Each row below holds a small network's activations on one record, seen along a few directions.
Each row is followed by the record's values for the fields SIS, PIVEP, VEFA, LUFAZ.
Not every record has every field; a missing one is written none.
The largest differences between rows may come from other fields.
(in the rows, 500 means zero)
Random noise pushes rows far along 5 fixed directions. That doesn't count. These rows show it; they differ only by the noise:
[781 543 656 358 427 511 402 482 516 296 560 269 382 394 705 536 362 498
 554 386 506 707 687]
[499 294 757 327 556 512 367 496 518 525 705 518 406 432 489 450 612 530
 478 522 500 541 506]
[440 382 580 456 577 541 368 453 541 541 606 401 426 387 436 537 673 514
 528 564 462 461 427]
[743 442 464 423 519 573 519 372 370 467 566 295 408 439 624 484 385 477
 558 374 530 500 547]
[581 677 348 692 463 434 475 466 513 520 347 402 411 519 822 669 477 371
 641 590 434 411 510]
[572 263 395 479 632 581 615 327 250 704 612 491 437 552 536 389 493 454
 539 442 556 257 362]
[390 372 822 439 537 469 574 595 391 252 477 332 473 639 576 281 452 533
 668 402 647 495 367]

[435 703 566 591 423 367 385 534 875 192 598 210 512 225 256 560 509 518
 363 512 421 598 530] | SIS is lidu, PIVEP is beb, VEFA is gamib, LUFAZ is none
[428 564 505 621 482 324 706 549 479 238 334 342 498 693 526 346 305 518
 531 454 688 454 378] | SIS is melo, PIVEP is beb, VEFA is gamib, LUFAZ is none
[336 463 506 473 545 510 569 502 491 451 508 480 580 523 334 405 625 575
 501 502 530 500 436] | SIS is melo, PIVEP is beb, VEFA is gefen, LUFAZ is zuvi
[297 538 349 612 583 613 599 438 552 411 491 285 641 377 105 485 626 613
 497 509 548 350 284] | SIS is lidu, PIVEP is beb, VEFA is gamib, LUFAZ is none
[465 307 768 253 451 533 545 618 395 473 547 710 534 636 371 366 528 680
 462 462 633 619 542] | SIS is lidu, PIVEP is beb, VEFA is sedi, LUFAZ is none
[488 424 447 413 629 642 518 463 396 797 776 893 740 465 117 402 582 659
 331 460 484 579 507] | SIS is melo, PIVEP is beb, VEFA is gamib, LUFAZ is none
[524 379 619 417 523 513 474 491 466 495 520 393 440 522 541 437 453 508
 562 432 515 490 455] | SIS is lidu, PIVEP is supat, VEFA is sedi, LUFAZ is none
[309 354 745 379 541 515 504 564 446 465 563 603 535 598 410 364 649 579
 477 541 566 525 402] | SIS is melo, PIVEP is beb, VEFA is gefen, LUFAZ is zuvi
[495 245 749 346 589 462 444 514 507 676 806 651 477 445 385 352 554 463
 405 483 445 416 444] | SIS is mutak, PIVEP is none, VEFA is gefen, LUFAZ is mef
[279 490 352 738 553 283 613 498 595 717 439 853 531 633 523 521 659 412
 334 770 520 240 367] | SIS is melo, PIVEP is beb, VEFA is gamib, LUFAZ is none
[479 539 956 329 408 493 268 708 667 223 520 398 491 434 557 508 507 640
 576 485 429 862 640] | SIS is bog, PIVEP is none, VEFA is sedi, LUFAZ is none
[494 455 195 687 652 642 540 355 385 658 496 347 550 419 448 522 481 416
 653 428 432 271 286] | SIS is bog, PIVEP is none, VEFA is gamib, LUFAZ is none
[610 540 486 340 573 745 358 419 473 493 640 416 549 266 232 556 577 656
 492 393 408 728 581] | SIS is melo, PIVEP is beb, VEFA is gefen, LUFAZ is zuvi
[258 282 798 484 660 560 387 566 499 624 698 627 559 516 397 337 611 521
 601 492 446 409 254] | SIS is bog, PIVEP is none, VEFA is gamib, LUFAZ is none
[627 386 396 498 634 681 590 375 267 565 537 302 526 497 496 382 338 490
 689 290 535 384 322] | SIS is bog, PIVEP is none, VEFA is gamib, LUFAZ is none
[331 447 507 532 572 546 483 524 489 487 407 384 522 491 361 521 589 550
 550 484 536 410 394] | SIS is bog, PIVEP is none, VEFA is sedi, LUFAZ is none
[421 391 609 438 509 512 548 551 412 417 548 544 538 636 427 356 498 542
 551 473 574 456 407] | SIS is lidu, PIVEP is beb, VEFA is gefen, LUFAZ is zuvi
[277 276 676 335 536 615 582 536 413 349 456 395 539 536 218 297 636 641
 519 491 648 555 364] | SIS is melo, PIVEP is beb, VEFA is sedi, LUFAZ is none
[669 564 618 486 371 339 404 569 597 573 452 712 380 587 974 622 383 367
 464 610 395 561 736] | SIS is bog, PIVEP is none, VEFA is sedi, LUFAZ is none
[796 797  21 680 454 586 810 400 277 305 286 247 698 529 414 488 151 526
 596 257 613 531 571] | SIS is lidu, PIVEP is beb, VEFA is gamib, LUFAZ is none
[718 654 362 571 513 590 387 475 513 620 479 508 499 379 689 705 421 450
 598 457 369 566 603] | SIS is bog, PIVEP is none, VEFA is gamib, LUFAZ is none
[334 616 439 643 514 573 553 554 445 254 198  92 575 530 412 507 506 594
 778 459 533 480 294] | SIS is bog, PIVEP is none, VEFA is sedi, LUFAZ is none
[654 340 584 315 415 511 515 461 496 396 544 463 434 497 528 399 416 527
 390 444 561 550 627] | SIS is lidu, PIVEP is beb, VEFA is sedi, LUFAZ is none
[506 263 356 330 597 642 499 332 463 780 792 592 490 290 123 496 712 559
 297 474 467 462 469] | SIS is melo, PIVEP is beb, VEFA is gefen, LUFAZ is mef
[455 663 551 539 414 460 532 619 546 330 430 496 562 536 456 488 497 526
 518 490 529 601 580] | SIS is lidu, PIVEP is beb, VEFA is gefen, LUFAZ is zuvi
[431 508 201 691 530 560 732 401 300 593 250 423 519 627 491 507 486 475
 624 473 568 240 349] | SIS is lidu, PIVEP is beb, VEFA is sedi, LUFAZ is none
[525 574 361 578 521 469 463 437 578 477 536 300 512 359 464 553 499 462
 520 445 455 439 476] | SIS is bog, PIVEP is none, VEFA is gefen, LUFAZ is mef
[549 448 321 509 582 592 569 394 352 592 482 381 484 512 471 503 497 507
 597 467 478 364 397] | SIS is bog, PIVEP is none, VEFA is gefen, LUFAZ is zuvi
[648 662 519 473 403 432 496 531 600 440 490 640 530 542 656 562 377 515
 465 554 474 721 743] | SIS is melo, PIVEP is beb, VEFA is gamib, LUFAZ is none
[193 567 588 654 569 541 468 619 580 490 398 611 653 622 334 476 658 569
 590 585 523 481 279] | SIS is melo, PIVEP is beb, VEFA is gamib, LUFAZ is none
[629 756 236 574 438 481 475 402 661 456 533 359 526 317 442 683 436 529
 470 544 448 585 585] | SIS is melo, PIVEP is beb, VEFA is gamib, LUFAZ is none
[376 189 773 341 605 507 522 513 355 623 735 698 551 607 365 225 471 552
 411 407 560 404 427] | SIS is bog, PIVEP is none, VEFA is sedi, LUFAZ is none
[250 656 700 685 517 458 375 684 668 271 309 307 548 519 642 532 529 444
 760 558 440 496 321] | SIS is bog, PIVEP is none, VEFA is gamib, LUFAZ is none
[480 646 394 561 469 568 490 566 490 291 253 255 559 451 457 627 487 594
 636 462 494 606 529] | SIS is bog, PIVEP is none, VEFA is sedi, LUFAZ is none
[283 216 793 376 578 400 401 543 555 630 681 771 408 560 513 414 694 459
 378 688 530 341 453] | SIS is bog, PIVEP is none, VEFA is gefen, LUFAZ is zuvi
[921 480 197 440 526 615 489 240 377 641 609 265 370 315 601 599 309 422
 491 329 436 421 567] | SIS is bog, PIVEP is none, VEFA is gefen, LUFAZ is mef
[467 468 513 436 547 531 606 462 496 410 557 341 587 469 248 437 440 577
 505 415 522 515 423] | SIS is lidu, PIVEP is supat, VEFA is gamib, LUFAZ is none

Which values does each new row have?
[511 508 455 444 474 489 594 491 606 471 452 466 476 548 415 500 493 525
 354 541 628 498 574] | SIS is melo, PIVEP is beb, VEFA is gamib, LUFAZ is none
[477 586 223 699 529 452 597 348 590 427 545 228 541 315 197 488 478 461
 365 474 514 329 392] | SIS is lidu, PIVEP is beb, VEFA is gamib, LUFAZ is none
[519 302 319 335 603 673 592 382 356 733 651 641 548 468 199 422 672 617
 313 490 550 421 485] | SIS is melo, PIVEP is beb, VEFA is gefen, LUFAZ is zuvi
[690 333 344 345 529 560 598 383 380 665 596 644 446 487 498 445 487 503
 335 428 558 442 561] | SIS is melo, PIVEP is beb, VEFA is gefen, LUFAZ is mef
[493 482 565 408 457 534 340 530 628 587 549 590 471 391 403 657 659 577
 379 580 409 601 627] | SIS is lidu, PIVEP is beb, VEFA is sedi, LUFAZ is none
[657 452 404 553 561 599 553 431 338 534 560 379 520 484 633 451 294 406
 637 327 493 442 440] | SIS is bog, PIVEP is none, VEFA is gamib, LUFAZ is none
[250 366 290 504 619 548 474 415 564 813 607 676 566 364  67 605 930 578
 330 668 421 373 341] | SIS is melo, PIVEP is beb, VEFA is gefen, LUFAZ is mef
[570 699 463 502 365 480 424 594 627 335 264 452 444 432 585 666 525 533
 534 554 457 765 677] | SIS is melo, PIVEP is beb, VEFA is sedi, LUFAZ is none
[390 590 611 576 431 415 569 658 459 523 457 765 496 708 707 446 470 411
 543 588 487 537 532] | SIS is melo, PIVEP is beb, VEFA is gefen, LUFAZ is zuvi
[581 521 521 485 501 476 456 460 506 557 539 543 435 431 599 567 444 427
 500 459 450 472 567] | SIS is bog, PIVEP is none, VEFA is gefen, LUFAZ is mef
[775 537 442 372 347 485 605 506 402 509 491 662 523 599 594 494 328 572
 445 411 578 639 736] | SIS is lidu, PIVEP is beb, VEFA is sedi, LUFAZ is none
[504 447 468 483 527 537 296 468 648 706 535 544 400 343 523 713 695 500
 446 623 386 481 570] | SIS is bog, PIVEP is none, VEFA is sedi, LUFAZ is none
[417 382 390 557 583 507 797 396 372 443 519 393 573 575 279 318 445 551
 412 467 735 254 365] | SIS is lidu, PIVEP is beb, VEFA is gamib, LUFAZ is none
[536 500 602 451 493 613 457 506 469 268 432 133 505 426 459 453 432 606
 634 356 505 611 470] | SIS is bog, PIVEP is none, VEFA is sedi, LUFAZ is none
[424 518 757 428 427 356 542 685 648 317 597 622 550 548 428 388 461 561
 311 523 631 667 581] | SIS is melo, PIVEP is beb, VEFA is gamib, LUFAZ is none
[567 468 403 435 456 413 532 435 546 638 542 651 445 526 613 537 523 431
 344 580 453 433 568] | SIS is melo, PIVEP is beb, VEFA is gefen, LUFAZ is mef
[365 384 599 494 567 507 562 485 392 621 574 649 504 574 467 375 558 479
 477 478 495 408 364] | SIS is melo, PIVEP is beb, VEFA is gefen, LUFAZ is mef
[546 471 598 311 518 639 511 520 416 423 531 489 502 459 348 454 536 644
 477 413 540 673 575] | SIS is melo, PIVEP is beb, VEFA is gefen, LUFAZ is zuvi
